A small network was shown many inputs. Here are its activations along a few directions, one row for each input.
Each table varies a few parts of the input and shows all the possible inputs, shuffled.
Descriptions start from the smaller parts, as in this example, which fits no table here: one of 4 places along a line, together with either a single point or one of 11 places along a line or (one of 3 separate values, together with one of 5 places around a ring).
Shared parts are said once, and a part with two or three values counts as separate values.
In the rows, zero is written as 128.

Other details of the inputs shift rows strongly along two fixed directions, in all tables alike. That doesn't count.

Table:
x1: [ 87 118 187  89 125 191 217 200 199  87  98  47]
x2: [185 152  34 183  98 156  91 121 124 123 133 181]
x3: [182 136  50 161  90 161  99 139 157 116 136 165]
x4: [137 113 100 113  68 148 103 123 177 127 161 153]
x5: [101 113 140  86 107 159 159 114 208 105 156 143]
x6: [164 140  68 162  73 119  59 115 103 142 154 157]
x7: [123 147 133 160 169  80 127 132  26 130 108  89]
x8: [118 138 116 131  78 123  88 129 195 120 164 148]
x9: [175 133  85 160  95 125  62 107 107 160 145 199]
x10: [ 93 114 156  99 111 132 143 132 218 109 157 125]
x11: [131 119 107 120  96 132 104 114 194 116 166 166]
x12: [ 85  85 196  43 151 151 227 144 198 104 126  81]
x13: [103 109 170  78 145 186 230 186 209  89 105  69]
x14: [131 140 126 143 153  95 123 123  69 122 125 108]
x15: [126 139 153 144 137 115 110 141  59 151 101 112]
x16: [119 129 141 147 210  76 143 115  50 127 113 101]
x17: [128 129 145 138 196 103 149 104  43 153  92 141]
x18: [175 148  84 156  72 137  48 122 102 169 131 169]
x19: [134 124 133 139 201  79 159 108  51 125 114 111]
x20: [119 137 114 135  54 142  68 133 188 112 161 140]
x21: [ 68 101 206  60 114 159 198 165 188 104 119  54]
x22: [135 141 149 142 133 125 114 138  59 160  90 100]
x23: [119 109 164  74  93 176 147 142 194 142 128 126]
x24: [125 130 126 152 182  71 133 107  96 130 128 135]
x25: [159 133 100 139  74 143  67 122 142 153 147 183]
x26: [135 117  96 112  76 158 109 100 188 122 158 167]
x27: [155 141  82 140  70 183 108 167 185 107 138 133]
x28: [116 138 145 156 194  75 135 119  47 126 108  93]
x29: [108 122 165 126 229  77 192 126  34 120  98  75]
x30: [120 133 123 151 186  95 134  91  85 123 122 138]
x31: [128 135 158 143 178  97 135 135  34 155  90 111]
x32: [ 85 101 207  45 148 182 214 136 199 129 101 101]
x33: [111 140 119 135  67 127  77 137 189 121 160 140]
x34: [115 144 125 163 216  65 143  91  54 134 112 133]
x35: [184 133  81 154  89 136  63 105 112 167 134 187]
Each input here is: one of 5 places along a line, together with either a single point or one of 6 places along a line.
Q: Which other rows agree with x16 in the place on the line of 5? List them by row number.
A: x4, x10, x13, x23, x25, x29
Q: A walk changes only the place on the line of 6. It starts at x34 and steps to x30. List the rest of the walk in order.
A: x5, x26, x17, x32
Q: A walk changes only the place on the line of 5. It starts at x1 and steps to x27. List the rest of the walk in order.
A: x13, x3, x2

Table:
x36: [ 96 129 176 115 178 117 174 140 109 125  96  90]
x37: [151 120 121 124 142 144 156 125  76 142 101 116]
x38: [100 113 168  79  86 166 150 155 228 114 139 119]
x39: [107 131 159 127 175 113 158 126 105 127 108 110]
x40: [106 126 150 104 100 157 132 138 196 120 138 132]
x41: [126 122 129 106  96 145 118 128 196 127 151 150]
x42: [155 139  92 167 133  98  86 111  66 143 132 149]
x43: [121 121 129 116 111 133 129 125 148 119 142 126]
x44: [147 127  94 145 120 108  97 101 117 136 149 163]
x45: [150 139 101 152 121 114  90 118 113 142 137 160]
x46: [119 121 131 115 101 137 124 132 148 117 140 120]
x47: [124 133 145 133 152 108 136 140  74 134 106  94]
x48: [140 138 118 143 104 129  95 136 127 139 131 139]
x49: [155 136  86 165 136  95  89  99  75 142 139 159]
x50: [122 126 129 120  88 143 113 139 142 125 137 114]
x51: [116 121 152 121 175 106 159 123 111 129 117 118]
x52: [139 143  96 146 111 163 131 151 174 102 128 133]
x53: [111 126 157 123 165 110 160 136  80 124 107  83]
x54: [146 136 106 156 129 106  99 120  80 138 131 136]
x55: [108 107 137  91 109 142 148 116 192 110 154 132]
x56: [150 135  85 166 144  91  95  93  65 137 138 150]
x57: [139 139  97 157 139 109  95  99 112 136 139 164]
x58: [122 138 139 140 159 112 135 121  98 133 112 124]
x59: [137 142 101 160 141 109  97 103 104 137 133 157]
x60: [115 118 153 118 180 104 162 121 113 130 118 121]
x61: [140 126  99 147 147  95 113  95  90 132 137 147]
x62: [130 124 107 128 109 124 113 110 137 126 148 143]
x63: [134 132 126 143 179 127 183 155  97 102 100  83]
x64: [138 129 141 121 152 156 159 135  97 145  90 123]
x65: [132 134 118 139 109 124 105 131 103 130 129 118]
x66: [141 121 101 133 112 119 103 101 144 131 153 164]
x67: [160 142  68 170 120 135 120 134 115 107 132 127]
x68: [134 126 116 132 127 116 116 115 119 132 138 139]
x69: [104 114 164  82  88 166 146 152 224 116 141 123]
x70: [ 85 120 184  99 186 124 193 132 136 119 105  96]
x71: [127 141 124 132  85 149  93 138 161 133 135 139]
x72: [121 116 129 108  87 146 119 130 184 119 154 142]
x73: [163 150  91 169 106 112  64 129  83 151 130 151]
x74: [125 121 131 118 141 118 133 114 149 130 137 150]
x75: [101 121 162 111 180 114 169 113 131 123 115 122]
x76: [105 120 175 108 173 115 174 139 119 125 107  97]
x77: [127 139 120 133  81 148  90 137 157 134 138 140]
x78: [146 133  99 133 101 166 138 162 193 103 135 128]
x79: [144 135  98 155 138  98 102 105  74 132 137 139]
x80: [115 129 166 123 163 114 154 150  86 138  96  87]
x81: [127 125 128 116  76 150 108 141 174 123 146 131]
x82: [112 116 142 101 105 141 139 133 167 112 143 114]
x83: [133 115 168 102 178 151 193 150  93 144  77  97]
x84: [128 139 123 136  92 144  97 133 153 132 134 143]
x85: [121 123 139 107  80 151 113 149 166 125 139 117]
x86: [132 125 120 123  78 143 100 136 165 125 149 140]
x87: [131 113 163  97 167 149 194 144  91 137  87  94]
Q: The inputs of x63 and x78 match in every part but one. If x68 is changed in the same way as x63 into x78, which row does it become?
A: x41
Q: The inputs of x48 and x81 match in every part but one. If x38 is changed in the same way as x48 into x81, which row does it become?
A: x86
Q: What is each input in this table made of?
A: one of 4 places along a line, together with either one of 2 separate values or one of 11 places along a line
Q: Change only the place on the line of 4 in x77. List by row number the other rows that result.
A: x50, x80, x85
Q: A walk changes only the place on the line of 4. It starts at x56 and steps to x49. List the rest of the walk in order.
A: x51, x59
